Each row below is a small network's average activation on inputs in which a field has the value named, seen along a few directions.
Related values have similar rows: they may be neighbours, one step apart, or belong to one group.
In the rows, zero is written as 500.
Random noise pushes rows far along 2 fixed directions. That doesn't count. These rows show it; they differ only by the noise:
[573 397 246 321 467 749 708 522 796 621 385 298 508 713 477 622 593]
[506 370 328 386 402 726 715 502 777 544 418 390 534 703 470 610 546]
[492 393 350 389 409 697 686 487 740 549 403 417 533 698 468 603 546]
[497 450 349 363 455 655 631 470 680 596 361 422 518 693 468 598 569]


Field U:
u6: [715 411 397 382 675 616 548 540 554 482 769 402 488 503 530 474 517]
u11: [815 291 316 456 603 795 577 768 765 561 670  70 326 392 579 527 542]
u8: [278 403 737 779 300 362 459 490 337 392 361 702 447 349 498 416 368]
u7: [674 429 514 505 517 643 484 619 537 386 717 349 428 490 576 458 494]
u16: [488 543 453 572 420 509 524 480 545 629 321 445 427 518 464 529 537]
u12: [611 521 408 495 640 495 600 460 607 410 711 384 651 585 456 493 452]
u15: [635 355 601 648 313 673 607 749 709 310 711 483 405 403 588 500 349]
u10: [452 347 406 511 284 658 743 611 777 448 464 466 548 621 394 524 410]
u1: [596 494 340 552 576 552 491 725 508 656 403 275 320 288 535 513 509]
u5: [462 378 389 455 487 495 714 499 747 417 617 285 637 459 565 484 523]
u14: [499 616 230 306 706 470 409 371 406 838 199 495 531 558 383 502 681]
u13: [711 710 347 444 709 439 269 686 332 861 224 311 303 338 529 486 577]
u9: [648 546 420 392 718 493 424 476 479 542 673 437 368 445 576 393 527]
u3: [567 703 625 348 740 297 314 382 171 624 558 553 510 513 487 470 608]
u2: [260 778 823 523 481 151 237 280 202 406 533 836 579 368 514 464 495]
u4: [596 445 294 448 523 595 625 510 604 333 602 297 716 607 575 637 613]
U is arranged as a line.
Name the neighbours of u11, in listed order. -> u7, u15
Name the neighbours of u6, in listed order. -> u9, u3
Name the neighbours of u5, in listed order. -> u2
Name the neighbours of u14, in listed order. -> u10

Field W:
w8: [568 385 417 524 513 608 492 639 522 385 781 346 445 341 589 436 508]
w11: [504 778 778 550 649 250 135 396  81 416 652 722 500 451 550 370 490]
w1: [479 321 735 773 356 648 541 577 593 145 880 635 607 481 571 422 311]
w7: [285 368 514 479 396 336 613 307 503 317 574 734 687 586 461 501 428]
w9: [273 732 858 592 405 252 290 294 228 504 317 965 519 620 402 453 383]
w3: [469 386 498 590 397 556 619 604 631 575 268 472 408 442 504 512 458]
w5: [427 350 458 615 148 746 831 640 887 326 515 462 583 448 508 604 401]
w6: [452 580 630 525 484 478 350 512 273 526 566 567 352 364 465 466 533]
w10: [188 466 823 616 350 332 484 238 262 389 483 984 598 549 326 538 402]
w2: [346 428 669 580 332 404 574 339 490 209 611 672 738 708 476 544 443]
w4: [399 593 533 616 629 226 333 494 324 671 147 553 414 315 517 404 476]
W is arranged as a line.
What is the length, in steps, of the shortest route from w4 to w1? -> 3
Name the neighbours of w9, in listed order. -> w5, w10
Name the neighbours of w2, in listed order. -> w7
